These are the activations of a small neural network, seen along a few directions. Each row is one input.
Each table varies a few parts of the input and shows all the possible inputs, shuffled.
Descriptions start from the smaller parts, as in this example, which fits no table here: one of 3 separate values, together with either a single point or one of 9 places along a line or (one of 4 places along a line, together with one of 5 places around a ring).
Shared parts are said once, and a part with two or three values counts as separate values.
(in the rows, 100 means zero)

Other details of the inputs shift rows strongly along two fixed directions, in all tables alike. That doesn't count.

A family of inputs:
x1: 107	79	134	105	95	116	64	106	106	91	90	85	115	119
x2: 111	65	111	110	117	108	29	101	98	84	68	112	67	79
x3: 137	49	64	46	137	84	100	107	66	150	73	114	93	50
x4: 96	112	93	78	102	60	102	91	91	140	67	109	57	77
x5: 98	77	105	128	88	133	80	95	107	73	101	105	117	118
x6: 95	90	108	136	103	135	87	113	113	79	138	98	126	108
x7: 110	100	120	86	97	80	93	107	101	99	91	86	107	104
x8: 105	94	125	108	91	132	103	92	108	79	126	83	119	137
x9: 89	85	98	131	115	149	86	94	119	71	136	101	101	128
x10: 107	106	110	50	104	61	81	101	93	118	40	91	69	82
x11: 85	132	79	112	110	103	150	112	104	85	158	100	125	101
x12: 94	120	108	56	103	76	124	95	102	121	73	99	87	97
x13: 109	118	97	89	92	40	105	119	85	135	79	92	91	60
x14: 87	121	83	92	119	93	123	101	102	107	105	113	87	85
x15: 100	58	119	131	91	144	32	79	106	90	100	102	68	134
x16: 83	154	64	91	91	71	185	107	101	106	123	99	138	95
x17: 103	76	116	126	92	109	66	101	99	99	105	94	86	114
x18: 96	78	109	126	94	128	72	85	113	100	113	95	78	130
x19: 94	114	82	72	97	75	114	88	92	116	50	121	81	72
x20: 104	119	94	103	92	72	116	102	89	116	110	92	93	91
x21: 95	97	102	144	82	166	126	91	114	59	154	100	143	146
x22: 111	59	133	81	101	122	23	83	102	87	51	100	65	114
x23: 86	152	67	87	88	70	184	108	96	99	128	106	140	93
x24: 108	114	86	87	119	66	92	108	84	105	73	107	78	53
x25: 91	131	90	126	82	109	162	116	110	91	148	95	166	112
Description of these inputs: either a single point or (one of 4 separate values, together with one of 6 places along a line).
Change only the choice among 4 separate values in x15. List by row number the other rows that result. -> x11, x22, x23

A family of inputs:
x26: 101	85	95	113	104	114	90	100	99	97	109	107	101	99
x27: 99	129	95	64	95	52	119	102	91	116	63	101	87	76
x28: 106	75	115	118	96	140	87	97	107	84	123	94	122	130
x29: 105	87	117	87	96	91	62	92	98	105	55	99	71	95
x30: 112	40	118	108	109	148	30	83	104	89	79	107	76	117
x31: 97	115	86	110	103	119	163	112	104	93	168	90	154	123
x32: 107	84	99	94	112	109	96	100	97	102	105	103	101	100
x33: 101	119	78	90	107	67	126	113	89	116	100	102	101	69
x34: 100	102	86	78	108	96	117	97	95	108	93	109	98	92
x35: 102	134	91	70	101	34	116	113	86	122	66	96	82	58
x36: 117	79	108	76	105	79	61	100	87	114	49	102	77	75
x37: 106	69	117	104	98	127	66	90	104	95	91	101	93	118
x38: 117	89	111	68	101	60	53	102	86	115	27	99	62	64
x39: 97	102	96	116	101	102	96	103	101	94	108	100	98	95
x40: 98	90	96	104	106	132	117	93	105	95	128	103	115	121
x41: 87	101	111	121	89	129	93	88	115	79	112	100	102	130
x42: 104	69	98	98	108	112	48	87	96	98	58	115	65	84
x43: 100	99	105	108	97	118	121	103	106	95	135	92	130	124
x44: 104	102	86	100	105	87	104	109	91	107	100	104	100	79
x45: 94	121	101	83	96	80	121	101	102	105	90	97	101	98
x46: 98	104	100	94	95	110	116	94	103	99	106	100	110	113
x47: 95	131	82	94	101	61	130	110	92	113	101	101	96	75
x48: 107	125	81	78	106	43	113	115	83	117	70	103	86	50
x49: 88	74	114	145	96	167	68	81	120	65	128	107	101	143
x50: 106	59	119	104	98	137	48	82	107	86	76	106	83	122
x51: 93	125	99	100	92	82	120	104	102	105	106	94	100	99
x52: 104	106	110	90	95	83	96	106	97	105	86	94	99	95
x53: 99	83	118	116	94	120	60	91	107	88	89	98	85	114
x54: 92	123	97	90	95	77	108	99	100	102	82	101	88	90
x55: 86	95	106	151	93	157	109	95	120	72	167	96	129	146
x56: 99	111	108	92	91	88	108	100	101	103	96	93	101	108
x57: 102	123	97	80	100	53	104	111	90	113	71	97	87	68
x58: 98	88	101	116	104	140	119	97	109	91	148	97	127	134
x59: 102	96	93	92	108	108	116	99	99	105	114	102	109	106
x60: 95	105	107	117	94	111	102	104	107	85	118	92	114	113
x61: 94	100	116	119	90	127	109	98	114	86	134	88	123	137
x62: 108	102	84	85	110	67	96	110	85	115	75	107	86	60
x63: 96	79	109	137	98	144	72	94	112	76	124	101	104	123
x64: 94	121	83	95	103	104	162	105	102	108	145	95	132	111
x65: 107	99	102	81	99	82	97	98	93	115	77	100	90	90
x66: 105	101	110	88	96	82	88	103	97	105	79	93	93	94
x67: 104	82	93	96	107	101	73	94	95	102	72	113	77	83
x68: 104	95	105	87	99	95	96	96	98	107	84	100	94	100
x69: 95	104	112	115	92	104	94	99	107	92	108	93	99	113
x70: 102	74	123	117	96	123	40	90	107	84	79	100	77	109
x71: 107	89	109	95	98	100	88	100	100	105	91	96	100	102
x72: 100	114	106	80	95	74	104	100	97	110	75	98	90	92
x73: 104	65	105	100	108	137	69	84	104	93	92	110	90	116
x74: 102	111	82	102	105	88	126	113	94	104	118	103	117	83
x75: 110	66	119	103	100	123	55	93	102	95	83	99	93	111
x76: 96	103	115	112	89	115	107	98	108	92	123	88	115	129
x77: 85	145	79	110	95	82	164	112	103	103	142	96	125	97
x78: 98	101	88	109	103	106	111	102	99	101	117	104	105	99
x79: 105	73	106	95	106	95	31	87	94	100	35	115	46	73
x80: 90	129	87	122	97	101	147	113	104	93	152	94	134	106
x81: 99	90	95	120	106	122	101	102	103	91	125	103	112	107
x82: 101	91	91	106	105	106	96	98	98	100	101	106	94	95
x83: 100	136	86	73	98	56	156	116	90	125	108	90	120	84
x84: 98	125	82	93	107	95	168	115	98	108	152	93	144	104
x85: 94	124	100	92	94	71	110	102	99	107	88	98	90	88
x86: 98	93	87	101	105	108	92	93	98	96	91	113	88	91
x87: 87	143	83	111	98	79	162	115	103	105	146	96	127	95
x88: 95	110	102	94	96	81	91	98	100	102	75	104	81	89
x89: 90	118	88	102	99	92	113	98	101	96	99	108	95	91
x90: 107	58	112	116	107	152	65	91	106	87	112	104	105	123
x91: 103	125	100	76	96	56	117	112	92	118	82	92	100	78
What do these inputs look like to the network? -> one of 6 places around a ring, together with one of 11 places along a line
Changing only the place on the line of 11 turns x60 into x41. The same change can be made to x48. Which row results? -> x89
Changing only the place on the line of 11 turns x49 into x63. The same change can be made to x50. Which row results? -> x75
Change only the place on the line of 11 in x38. List by row number the other rows that result. -> x27, x29, x45, x52, x56, x61, x66, x72, x76, x91
Start at x84 and move only the place on the ring of 6, one step at a time. The first step leads to x36. Which rows follow, in order? -> x52, x57, x80, x62
Change only the place on the line of 11 in x82. List by row number the other rows that result. -> x26, x33, x42, x44, x62, x67, x74, x78, x81, x86

A family of inputs:
x92: 97	92	99	103	99	81	49	94	95	99	56	112	52	74
x93: 83	138	81	108	99	73	131	104	101	102	107	105	86	85
x94: 92	129	87	100	95	71	115	108	100	101	84	105	101	73
x95: 82	101	113	126	92	153	116	79	124	80	143	96	110	162
x96: 105	69	144	119	88	154	70	86	115	79	120	88	112	156
x97: 93	142	95	127	90	85	173	128	105	94	178	76	160	117
x98: 89	101	124	120	84	148	121	92	119	78	144	86	140	156
x99: 114	82	64	82	128	79	108	110	77	142	94	119	92	50
x100: 107	120	101	94	95	63	97	113	90	109	85	93	90	71
x101: 94	122	100	74	95	72	115	93	98	114	85	97	86	98
x102: 94	143	85	96	93	54	139	118	91	106	100	98	113	71
x103: 128	47	71	66	123	103	62	88	74	115	45	125	68	58
x104: 92	66	131	121	89	169	61	76	127	68	101	101	108	152
x105: 108	124	107	71	92	53	132	119	92	125	98	77	118	96
x106: 122	22	99	93	138	142	11	92	91	87	61	124	64	81
What do these inputs look like to the network? -> either one of 3 separate values or (one of 2 separate values, together with one of 6 places along a line)
